Each row below holds a small network's activations on one input, seen along a few directions.
Each table varies a few parts of the input and shows all the possible inputs, shuffled.
A made-up example of a description, with smaller parts first: one of 4 places along a line, together with either a single point or one of 9 places around a ring or (one of 2 separate values, together with one of 8 places around a ring).
Shared parts are said once, and a part with two or three values counts as separate values.
In the rows, zero is written as 128.

Other details of the inputs shift rows strongly along two fixed directions, in all tables alike. That doesn't count.

Rows:
row 1: [135 113 126 167 134  46 165 124 144 168 145 135 109  80 134  61 134  87]
row 2: [159  81  80  97 105 186 121 129  97 136  95 128 133 128  90 102 156 129]
row 3: [145  65  73  97 132 217 144 137  96 153 103 119 130  94  88 103 115  88]
row 4: [ 87 152 160 159 130  83 101 143 133 152 158 116 118 107 159 105 107 114]
row 5: [128 161 155 161 127  62 119 147 141 118 147 143 128 147 138 117 148 157]
row 6: [131 129 146 143 107  93  97 103 145 144 128 114 113 116 143  92 133 118]
row 7: [111 184 161 144 132 110 108 122 161 110 143 121 136 150 152 171  83 149]
row 8: [136 151 145 158 118  67 132  90 167 133 124 122 119 118 146 122 116 113]
row 9: [ 78 142 177 121 158 122 131 141 118 120 172 130 134 152 160 159 163 140]
row 10: [ 94 132 148 172 140  66 144 128 147 167 161 111 114  79 153  89  97  83]
row 11: [165 185 148 119 103 129 101  59 181  83  89 127 120 172 137 198  84 151]
row 12: [160 190 146 126 109 127 106  84 172  76 104 133 142 188 131 201 105 178]
row 13: [186 125  81  81 110 210 120 103 116  86  69 140 146 175  84 187 125 164]
row 14: [ 98  75 126  78 137 215 135 155  66 130 141 138 136 131 123 135 184 134]
row 15: [ 91 132 153 166 135  72 122 127 142 170 154 111 106  77 157  84  97  81]
row 16: [141 205 160 122 137 125 121 102 185  72 126 137 142 171 148 216  54 161]
row 17: [ 54 142 194 137 146  94 113 146 109 139 185 130 115 125 180 125 167 128]
row 18: [135  64  69 123 145 165 191 142 108 168 115 119 127  67  91  88 112  65]
row 19: [161  87  66 100 122 188 151 157  83 119  92 138 151 148  71 125 175 157]
row 20: [164  60  62 121 126 147 194 119 113 167  95 126 121  81  82  77 146  73]
row 21: [111  68  89 120 124 180 126 181  76 165 134 118 131  95 110  73 149 111]
row 22: [ 99 185 187 101 167 132 124 125 148  72 164 144 136 195 163 216 134 176]
row 23: [ 91 145 167 157 123  94  85 140 136 151 159 108 119 104 169  94 111 114]
row 24: [111  53  67 119 138 177 152 194  57 176 129 127 133  85  90  64 155 100]
row 25: [ 81 151 162 159 125  83  94 169 120 143 160 117 122 117 165 108 125 135]
row 26: [102 123 157 166 102  61  85 133 126 155 153 112 111 110 157  64 159 127]
row 27: [159  52  74 114 116 165 156 114 111 168  90 115 110  79  89  60 148  75]
row 28: [202 126  79  71 111 217 142  67 149  83  45 133 131 161  86 202  94 135]
row 29: [ 86 109 156 144 159  58 151 147 110 144 186 147 114 122 146  86 221 122]
row 30: [140  92  73 106 143 190 165 146 102 139 111 127 146 112  88 130 113 112]
row 31: [135 144 159 146 108  86  95  84 163 136 121 112 107 118 152 105 115 114]
row 32: [136 185 160 116 116 168  74  93 167  88 115 118 134 163 152 199  65 152]
row 33: [ 95 142 145 154 137 105 118 171 119 135 150 120 138 128 143 119 127 141]
row 34: [113 150 156 147 131  97 120 101 166 140 131 110 107  97 155 132  71  92]
row 35: [145 105 124  57 112 225 116 103  89  76 107 144 145 183 109 191 193 173]
row 36: [209 122  61  71 127 221 170 104 129  74  64 157 154 177  66 197 114 164]
row 37: [127 205 166 131 129 136  94 118 164  76 126 126 148 184 151 216  77 179]
row 38: [172 132  77  73 147 236 155 152 109  74  89 151 166 183  78 205  99 174]
row 39: [102 151 154 164 150  69 137 153 138 141 166 133 127 113 152 106 102 117]
row 40: [142 198 168 126  98 112  67 103 159  72 112 130 133 195 149 200 119 196]
row 41: [160 203 156 128 119 104 114  88 186  67 112 148 138 189 139 203  98 184]
row 42: [108 140 165 156  98  68  74 139 130 140 151 114 116 126 161  86 159 145]
row 43: [ 73 120 181 143 127  61 112 124 104 140 180 136 107 126 164  99 211 124]
row 44: [107 139 143 146 132 109 114 132 131 148 142 118 120 107 145 115  97 105]
row 45: [112 112 133 164 120  58 122 123 126 175 140 120 106  84 139  54 147  94]
row 46: [118 118 132 172 137  48 142 157 119 157 156 140 122 104 132  59 163 120]
row 47: [ 94 133 155 144 118 118  82 166 115 140 152 114 128 121 162 109 129 136]
row 48: [171  69  49 102 126 185 176 131  94 145  91 136 140 115  66 105 156 113]
row 49: [155  92  71 100 150 180 187 144 114 133 112 141 139 107  86 129  99 103]
row 50: [ 96 126 164 131 139  91 129 122 115 121 163 138 129 147 146 131 208 134]
row 51: [120  59  71 125 159 158 179 216  60 164 140 141 141  99  84  65 159 115]
row 52: [180 131  86  78 106 212 112 111 115  78  69 140 149 189  87 198 130 184]
row 53: [136 176 155 135 139  95 147  97 189 104 133 127 121 124 153 175  52 116]
row 54: [124 141 153 136 125 129 105  98 163 133 127 105 110 101 151 131  75  96]
row 55: [176  40  42 109 138 149 217 139 102 174 102 143 119  66  70  63 151  69]
row 56: [122 157 152 161 118  69 111 124 142 127 140 124 129 138 143 119 143 146]
Each input here is: one of 2 separate values, together with one of 4 places along a line, together with either a single point or one of 6 places along a line.
The inputs of row 35 and row 14 match in every part but the choice among 2 separate values. If row 40 is changed in the same way as row 35 into row 14, which row does it become?
> row 25
The inputs of row 9 and row 50 match in every part but the choice among 2 separate values. If row 32 is changed in the same way as row 9 into row 50, which row does it become?
> row 6
Change only the place on the line of 4 in row 24. List by row number the other rows that result.
> row 21, row 37, row 38
Change only the choice among 2 separate values in row 45. List by row number the other rows that result.
> row 44
Change only the place on the line of 6 in row 53. List by row number the other rows that result.
> row 16, row 38, row 39, row 49, row 51

Rows:
row 57: [111  59  92  88 149 214 144 153  86 153 123 119 120  90 107  91 147  87]
row 58: [108 181 143 180 113  76 140  83 169 122 116 105 127 124 141 169 101 112]
row 59: [138  36  92  89 137 141 179 141  82 155 132 151 107  95  89  66 202  97]
row 60: [139  58  88 102  96 173 129 149  67 165 114 125 135 104  92  64 202 113]
row 61: [150 175 130  70 154 213 142 124 144  59 113 162 160 198 122 234  78 170]
row 62: [105 137 187 153 117  62  83  97 152 141 163 123  97 116 170  88 174 106]
row 63: [132 150 115 106 120 153 138  76 126  86  91 130 155 182 104 217 163 166]
row 64: [ 55 165 169 175 144  69 130 126 128 151 172  98 132 119 168 153 126  95]
row 65: [141 150 159 157 129  55 133  92 181 133 149 126  97  94 172 111  93  94]
row 66: [186 143 109  92 119 196 105  62 170  89  70 123 129 165 117 194  75 136]
row 67: [ 72 143 194 166 119  96  81 143 133 154 160 101 112 106 184 106 109 119]
row 68: [100 157 164 169 109  36  78 146 127 150 157 123 111 120 167  83 168 153]
row 69: [122 165 170 164 127  48 113 146 145 126 156 131 127 151 157 110 160 171]
row 70: [152  63  50 140 136 132 182 194  93 176 114 131 131  86  67  47 138  93]
row 71: [152  64  59 121 105 176 142 137  83 179  96 113 131  72  81  46 130  89]
row 72: [113  67  72 111 136 197 132 200  55 142 129 125 142  98  89  94 136 123]
row 73: [176 165  90 111 106 179  94 112 145  87  71 132 144 174  94 187  65 173]
row 74: [146 163 119 101 144 198 122 152 135  70 127 137 168 185 115 209  85 182]
row 75: [135 156 163 175 144  32 145 126 170 144 152 136 111 103 155  98  92 110]
row 76: [ 83 152 187 130 144  91 133 122 157 130 175 129 105 118 186 129 103 111]
row 77: [170 141 133  88 141 151 143 106 140  76 108 168 146 189 112 188 141 190]
The inputs of row 67 and row 60 match in every part but one. If row 76 is changed in the same way as row 67 into row 60, which row does it become?
> row 59
What is each input in this table made of?
> one of 3 separate values, together with either a single point or one of 6 places around a ring
Change only the choice among 3 separate values in row 61. List by row number the other rows that result.
> row 75, row 77
Change only the place on the ring of 6 in row 66. List by row number the other rows that result.
> row 65, row 70, row 71, row 73, row 75

Rows:
row 78: [ 66 131 148 170 156  88 137 204  97 151 179 124 141 112 146 100 139 131]
row 79: [158  78  62  91 160 201 193 159 100 136 109 145 141 114  77 128 117 106]
row 80: [171 130 108 147  98  95 122  95 158 126 101 123 125 132 115 108 128 134]
row 81: [105 188 175 144 151  85 139 110 166 100 158 130 135 146 163 189  86 135]
row 82: [137 189 148 141 134 106 136 107 178 106 130 128 132 137 145 179  56 136]
row 83: [ 67 119 157 145 131 121  79 189  89 165 178 108 131 115 159  78 157 132]
row 84: [150 117  97  60 119 249 124 105 114  89  91 128 144 160  99 197 116 147]
row 85: [176  62  59  93 122 181 165 127  90 139  77 147 134 131  66 104 189 129]
row 86: [153 124 105  70 161 214 172 132 126  80 114 150 151 168 101 204 111 153]
row 87: [106 118 142 175 110  67  95 129 139 179 137  96 103  64 157  50  95  71]
row 88: [115  77 123 152 128  61 155 136  96 174 153 134 110  85 122  35 213  95]
row 89: [155 136 125 143 104  94 124  94 147 124 106 126 126 136 116 115 142 137]
row 90: [ 96  77 124 158 129  68 119 192  60 171 168 144 118  99 126  23 221 130]
row 91: [123  58  77  74 143 239 149 140  70 135 110 129 135 122  90 125 164 111]
row 92: [149 191 149 155 129 100 127 104 183 115 119 126 127 129 144 159  40 129]
row 93: [130 170 159 129 105 129  80  95 169 110 106 110 115 143 158 171  72 132]
row 94: [120 168 170 124 112 133  81  92 162 105 127 114 118 143 160 172  84 138]
row 95: [128 170 175 133 113  72 109  94 158  99 142 142 119 169 159 167 172 157]
What is each input in this table made of?
> one of 3 separate values, together with either a single point or one of 5 places along a line
The inputs of row 80 and row 92 match in every part but the choice among 3 separate values. If row 88 is changed in the same way as row 80 into row 92, which row does it become?
> row 81
Change only the choice among 3 separate values in row 85. List by row number the other rows that result.
> row 79, row 94
Change only the choice among 3 separate values in row 91. List by row number the other rows that result.
> row 86, row 95

Rows:
row 96: [145  71  82  83 142 198 163 160  82 123 119 161 135 138  88 115 185 142]
row 97: [158  73  63  91 116 194 146 135  83 143  86 136 120 108  79 114 146 111]
row 98: [ 79 111 140 144 130  91 123 164 100 169 162 127 111  88 153  84 146 101]
row 99: [159 160 126 106 121 165 117  81 172  86 108 125 139 158 121 192  89 143]
row 100: [174 165 133 101 139 139 142  99 161  76 111 156 135 178 125 196 112 166]
row 101: [138 169 140  99 126 172 121 119 140  79 113 135 137 165 131 217  89 154]
row 102: [129  73  71  78 146 221 149 152  80 138 124 132 139 126  90 125 154 117]
row 103: [160 165 119 119 108 134 130  95 151  93 104 126 147 173 118 190 123 164]
row 104: [ 88 203 215 168 135  64 101 103 177 119 166 116 124 141 190 161  90 131]
row 105: [109 201 197 172 104  35  92  93 192 117 150 117 108 122 188 150  81 128]
row 106: [150 158 143 102 112 189  99  86 143  86  96 125 145 173 134 200 111 159]
row 107: [150 177 135 109 135 178 112 136 147  78 113 127 154 173 125 200  83 172]
row 108: [134 107 133 148 126  62 153 133 135 159 155 135 114  95 139  63 160 107]
row 109: [173 159 137  93 113 141 113  88 154  80  98 148 128 182 119 175 135 166]
row 110: [147 155 141  96 119 181  90  87 148  77 113 121 138 172 134 196 115 156]
row 111: [155  78  59 103 119 168 157 134  79 140  91 134 138 132  67 108 182 127]
row 112: [142 163 146  97 132 179 130 115 151  77 111 122 139 172 130 213  89 157]
row 113: [159  71  67  95 125 206 153 120  92 150  82 132 133 113  77 111 146 109]
row 114: [162  63  81  86 125 192 152 144  81 119 104 150 139 134  84 102 195 132]
row 115: [101 204 201 176 135  44 106  88 192 122 150 123 118 135 185 154  78 122]
row 116: [ 97 106 136 162 118  74 122 142 103 153 146 120 127 111 134  75 191 119]
row 117: [158  73  63  98 120 190 145 138  83 141  94 139 130 120  74 102 137 124]
row 118: [103  95 145 149 121  95 120 139 115 160 146 106 110  91 151  69 155 101]
row 119: [169 169 124 115 109 164  89 107 155  90  88 126 133 175 115 177  91 166]
row 120: [135  75  75  88 155 213 169 152  87 133 127 130 143 118  81 127 142 107]
row 121: [109 114 119 166 142  57 157 144 114 165 147 127 124 103 127  86 158 106]
row 122: [ 90 112 140 154 146  88 142 166 105 160 170 126 127  89 139  76 128 108]
row 123: [116 101 131 156 122  82 147 134 141 166 140 109 111  79 140  69 127  90]
row 124: [162 153 133  99 111 163 109  87 158  90  85 121 122 165 123 186 102 155]
row 125: [105 114 125 161 146  71 147 150 118 162 152 133 119  86 135  70 115  98]
row 126: [ 97 192 211 170 108  46  63 103 167 114 163 117 118 144 192 138 101 152]
row 127: [113 108 133 163 124  88 145 122 138 175 141 118 121  79 138  71 128  87]
row 128: [115 120 118 168 146  79 139 163 127 164 143 123 123  87 133  64 116  99]
row 129: [130  75  77  86 139 225 155 151  76 146 109 135 145 125  91 126 151 120]
row 130: [ 91 115 136 155 137  97 111 182 109 168 162 120 126 100 144  69 140 118]
row 131: [148 158 140 100 102 169  92 102 136  82 102 129 132 163 138 201 110 158]
row 132: [159  71  68 103 120 211 128 166  82 137  98 125 146 127  81 104 149 131]
row 133: [129  76  75  86 136 205 147 169  71 139 118 141 145 125  88 119 141 137]
row 134: [114 110 123 163 122  77 139 141 126 164 152 124 119  82 135  61 120 101]
row 135: [ 89 111 135 167 143  73 151 159 105 159 162 124 128 105 130  90 174 116]
row 136: [ 99 202 197 169 143  40  99  89 194 114 164 121 113 135 181 153  82 119]
row 137: [ 82 104 145 142 137  96 131 159 111 167 160 114 111  96 154  77 147 104]
row 138: [158 164 148  99 139 158 136 114 149  69 125 153 138 182 129 202 127 177]
row 139: [151 169 127 106 127 153 126 105 153  84  96 142 131 159 125 207  77 143]
row 140: [109 107 134 149 132  84 117 117 128 167 147 116 104  87 134  66 146  89]
row 141: [ 74 110 136 163 136  74 131 161 101 162 161 127 124 111 137  81 186 124]
row 142: [123 117 121 172 121  81 130 154 137 168 144 113 122  84 134  55 120 102]
row 143: [106 196 199 168 133  40 108  99 195 111 146 115 109 137 186 157  76 127]
The inputs of row 112 and row 124 match in every part but one. If row 107 is changed in the same way as row 112 into row 124, which row does it become?
> row 119
The inputs of row 139 and row 98 match in every part but one. If row 143 is changed in the same way as row 139 into row 98, which row does it become?
> row 137
What is each input in this table made of?
> one of 6 places around a ring, together with either one of 2 separate values or one of 6 places along a line
Change only the place on the line of 6 in row 123. List by row number the other rows that result.
> row 99, row 105, row 127, row 134, row 142
Which other rows agree with row 132 in the place on the ring of 6? List them by row number.
> row 106, row 110, row 114, row 116, row 118, row 126, row 131

Rows:
row 144: [176 163 110 131 128 120 140  99 159  93  97 145 141 160 104 170 104 149]
row 145: [129 178 168 174 124  52 123  87 192 133 144 113 121 115 162 125  85 108]
row 146: [132 145 141 107 108 140 111 106 120  87 116 134 139 178 126 179 168 172]
row 147: [105 105 140 151 141  58 167 141 117 160 158 144 113  99 141  82 174 106]
row 148: [118 105 133 160 105  60 105 134 113 168 137 123 108 109 129  49 185 125]
row 149: [162  75  85 101 117 175 140 114 116 145 102 117 122 109 101  97 146 106]
row 150: [145  75  91 112 107 179 121 116 107 144  93 114 123 116  93  95 160 110]
row 151: [145 155 128 107 106 171  91 109 149  99 100 120 123 146 133 175  77 137]
row 152: [127 155 147 102 135 167 106 139 131  85 137 141 143 175 134 180 133 174]
row 153: [ 68 105 149 153 133 111  99 160  90 176 167 112 123  95 156  77 152 103]
row 154: [ 80 107 157 154 127  97 107 175  86 161 179 121 134 111 151  67 185 131]
row 155: [156 161 123 119 141 129 164 114 149  91 117 143 141 165 116 195 126 155]
row 156: [ 95 170 183 163  94  82  55 115 157 135 135 100 111 123 184 125  97 131]
row 157: [153 160 119 120 125 159 129 114 162 103 105 119 139 134 118 185  48 135]
row 158: [164  81  74 109 119 148 141 126 102 134 100 140 122 126  88  94 164 127]
row 159: [118 158 142  97 139 179 102 122 131 100 128 130 137 158 135 188  98 147]
row 160: [131 177 174 166 120  32 111  97 172 122 137 140 113 133 161 118 119 131]
row 161: [ 93 178 194 154 143  71 115 143 156 118 175 135 123 142 177 137 120 149]
row 162: [ 75 118 130 159 163  90 161 166 117 174 167 119 123  86 137  87 104  85]
row 163: [137  82  88  99 133 154 159 139  88 125 120 145 131 126  96 118 189 129]
row 164: [116  87  96 100 157 190 163 154  88 142 124 132 135 106 105 129 115 102]
row 165: [152 156 129 109 113 168 118 108 151 101  99 122 131 136 134 178  58 136]
row 166: [162  79  84 109 126 171 163 110 122 144 101 129 125 102  96 102 128  98]
row 167: [134  95  88 114 165 169 179 184  96 131 131 134 150 123  95 122 138 127]
The inputs of row 152 and row 163 match in every part but one. If row 154 is changed in the same way as row 152 into row 163, which row does it become?
> row 146
What is each input in this table made of?
> one of 4 places along a line, together with one of 6 places around a ring
Change only the place on the ring of 6 in row 165. List by row number the other rows that result.
> row 147, row 160, row 161, row 164, row 166
